A small network was shown many inputs. Here are its activations along a few directions, one row for each input.
In each table, some parts of the input vary, and every possible input appears once, in random order.
A made-up example of a description, with smaller parts first: one of 8 places around a ring, together with either a single point or one of 11 places along a line or (one of 3 separate values, together with one of 4 places along a line).
Shared parts are said once, and a part with two or three values counts as separate values.

Other details of the inputs vary at random and push rows far along three fixed directions, the same in every table; ignore that.

Table:
row 1: [ 13 -13  -4   4   1 -13  11  18  18   0 -18  24]
row 2: [-7 -5  1 -8 -1  9  8 11 -6 -9 17 -7]
row 3: [ -9   0  19  19  -3 -31 -12  -1   0   7 -10   7]
row 4: [  6  17  -7  -1   8  14 -14 -19  -2   8  -2  -8]
row 5: [-10  -3  -6  -9   1  16  15  17   0  -6  16 -12]
row 6: [ 21  -2 -16  -3   7  11  -2  -7  12   2 -11  11]
row 7: [ -4  -7   0 -13   4  15  12  14  -4 -14  18 -11]
row 8: [ -5  -9  -2 -12   1  16  13  13  -2 -11  20 -10]
row 9: [ -6  -6  -1 -14   3  15  14  15  -1  -6  16 -13]
row 10: [  8  23  -4   1   3  12 -29 -40 -13  14   2 -11]
row 11: [  9  13 -10  -3   3  13 -14 -21  -5   6   1  -3]
row 12: [ 10  15  -3  -5   8  12 -12 -19  -5   7  -2  -6]
row 13: [-21   4   9 -10  -6  10   9  14 -18  -7  30 -30]
row 14: [ 18  11 -12  -3   3   9 -18 -26   4   9 -12   5]
row 15: [ -1 -12   8   9  -3 -22   4  13   4  -5  -4  15]
row 16: [-22   4   8 -11  -4   9  10  13 -18  -8  31 -29]
row 17: [ -4  -1  18  18  -7 -32 -13  -2  -6   2  -8  10]
row 18: [ -7  -3   1  -9  -5   8  10  10  -4 -11  16 -11]
row 19: [ 12 -15  -5   3  -1 -14   9  14  18  -6 -16  27]
row 20: [-18   2  33  21 -11 -41 -17  -4 -16   0   4  -2]
row 21: [ -5   1  20  17  -5 -33  -9  -2  -3   6  -9   7]
row 22: [ 10 -13  -9 -10   6  13  13  13  11  -8   2   6]
row 23: [-10   0  16  20  -5 -32 -13  -1   0   8 -11   5]
row 24: [  0 -12  11   5  -5 -22   2  13   6  -8  -7  12]
row 25: [ 10 -14  -5   8   3 -11  10  19  21   1 -19  25]
row 26: [ -8  -3   0  -9  -5   8   9  10  -4 -11  16  -9]
row 27: [  4  29  -3   1   6  14 -29 -37 -10  19  -1  -9]
row 28: [ -6  -5  -4 -11   1  14  16  15  -1  -6  17 -15]
row 29: [-25   4   8  -6  -4  13   8  14 -16  -6  30 -29]
row 30: [ -2 -11   8   6  -6 -23   4  14   5  -7  -7  15]
row 31: [-10  -3   1  -5   1  10   9  13  -1  -4  13 -14]
row 32: [-20   5  28  20 -15 -44 -17  -4 -17  -1   2  -2]
row 33: [ -2  13   0  -3  -4   3 -13 -15 -11   1   6  -8]
row 34: [-10  -1   1  -4  -1  10  11  13   0  -4  15 -13]
row 35: [ 12 -17  -4   2   0 -14   8  14  19  -6 -17  25]
row 36: [  7  29  -4   0   4  10 -26 -38 -13  18   0 -12]
row 37: [ -2 -17 -21   2  -1  16  25  -7   2   1 -28  14]
row 38: [  5  -9 -11  -6   6  15  17  16  16  -3   1   8]
row 39: [ 13 -19  -4   4   3 -13   8  14  19  -4 -17  24]
row 40: [ -2 -11   7   9  -3 -23   6  15   7   0  -9   7]
row 41: [  8  25  -4   2   3  12 -28 -40 -13  13   2  -9]
row 42: [ -4  -9  11  11   1 -21   4  16   8  -3  -9  10]
row 43: [ 18  10 -13   0   6  10 -17 -26   3  11 -11   5]
row 44: [ 20   1 -17  -5   2  11  -2  -6  11   1 -13  14]
row 45: [ -6  -5  -1 -13   2  15  16  15  -1  -6  17 -13]
row 46: [-23 -13  -9  -6  -5  22  33   4 -13  -3  -3 -14]
row 47: [  9  -9 -12 -11   4  11  14  14  10 -13   0   4]
row 48: [ 20   0 -18  -2   6  11   0  -7  11   3 -10  14]
row 49: [  5  26   0   1   7  14 -29 -37  -9  18  -1 -12]
row 50: [ 10  13  -5  -7   1  14 -13 -22  -3   4   1  -2]
row 51: [-19   7  31  21  -8 -44 -16  -2 -18   2  -1  -9]
row 52: [-20   0   9 -10  -2  10   6  11 -20 -15  31 -29]
row 53: [  9  16  -8  -3   3  12 -11 -19  -5  11  -2  -6]
row 54: [-18   4  34  17 -10 -43 -19  -4 -18  -4   0  -3]
row 55: [  9 -11 -12 -11   2  11  14  13  11 -10   0   4]
row 56: [ -6  -3  -4 -11   0  14  17  15  -2  -7  17 -13]
row 57: [-21  -2  11 -11  -3  11   6  10 -18 -11  33 -27]
row 58: [-23   6  32  23 -11 -39 -17   0 -15   6   0  -3]
row 59: [ -5  -5  -2 -15  -3  16  12  15  -4 -13  17  -9]
row 60: [ 19  13  -8  -3   9  10 -15 -24   4  14 -13   4]
row 61: [  8 -11 -13 -11   0  12  15  13  12  -9   1   5]
row 62: [ 13 -13  -4   5   2 -13  11  17  18   0 -18  23]
row 63: [  8   4 -14  -3   4  17   1   0   8   5  -3   2]
row 64: [-10  -3  -6  -8   1  16  15  17   0  -6  17 -12]
row 65: [-24   5  29  25 -11 -41 -16  -2 -13   6   0  -7]
row 66: [ -8   1  20  20  -5 -31 -11  -1   1   7  -9   8]
row 67: [  5 -10 -11  -7   6  15  16  16  16  -3   0   6]
row 68: [  4  26  -1   1   7  15 -30 -37  -9  19  -1 -11]
row 69: [-22   0   9 -13  -7  10   6  10 -17 -13  31 -29]
row 70: [ 13 -15  -4   3  -2 -13   9  15  17  -6 -18  26]
row 71: [ 18  11 -10  -5   5  10 -18 -26   4   8 -12   8]
row 72: [  9  15  -7  -3   4  12 -10 -20  -3  10   0  -7]
row 73: [-21   0  11 -10  -4  12   7  10 -19 -12  34 -25]
row 74: [-37  -4  25  25 -20 -35   0 -16 -29   2 -18  -4]
row 75: [  8 -11 -10 -11   6  12  16  15  13  -3   0   4]
row 76: [ 19   0 -14  -6   4  12   0  -7  13   0 -11  16]
row 77: [ 16   3 -18   0   8  13   1  -5  17   8 -12  12]
row 78: [-10   1  16  21  -5 -33 -12  -1   0   8 -11   5]
row 79: [ 12 -13  -4   5   3 -14  12  16  18   0 -17  24]
row 80: [ 20  -1 -18  -2   5  12  -1  -6  11   3 -11  13]
row 81: [ -2  -9  10   8  -3 -22   7  15   6  -1  -6  12]
row 82: [  8  23  -4   0   4  12 -30 -40 -13  14   1 -11]
row 83: [-6 -5  2 -8 -2 10  7 12 -6 -9 16 -8]
row 84: [ 10  12  -8  -2   3  14 -13 -22  -3   6   2  -4]
row 85: [ -9  -5 -19   2   1  24  18 -15  -3   9 -23   1]
row 86: [ 12 -13  -5   4   2 -14  12  17  18   0 -18  24]
row 87: [ 13 -16  -7   7  -1 -13   8  16  17  -4 -17  24]
row 88: [ 18   1 -16  -4   7  10   1  -6  13   7 -13   9]
row 89: [-20   2  10 -11  -3  10   9  12 -17  -8  30 -32]
row 90: [ 20   1 -18  -5   2  11  -1  -6  11   1 -13  13]
row 91: [ -2 -12   9   6  -6 -22   4  12   6  -7  -6  13]
row 92: [ 15  15 -12   2   9  13 -15 -23   7  15 -12   9]
Each input here is: one of 4 places along a line, together with either a single point or (one of 2 separate values, together with one of 11 places along a line).
The inputs of row 42 and row 12 match in every part but the place on the line of 4. If row 64 is changed in the same way as row 42 into row 12, which row does it become?
> row 36
The inputs of row 30 and row 86 match in every part but the place on the line of 4. If row 70 is changed in the same way as row 30 into row 86, which row does it become?
> row 62
The inputs of row 20 and row 50 match in every part but the place on the line of 4. If row 7 is changed in the same way as row 20 into row 50, which row does it become?
> row 54
Which other rows does row 23 become when the place on the line of 11 takes its other values? List them by row number.
> row 4, row 5, row 29, row 31, row 34, row 63, row 64, row 65, row 77, row 78
Which other rows does row 12 become when the choice among 2 separate values takes its other values? List them by row number.
> row 51
Which other rows does row 24 become when the place on the line of 4 takes its other values? List them by row number.
> row 22, row 49, row 60
Which other rows does row 38 become when the choice among 2 separate values takes its other values? List them by row number.
> row 77
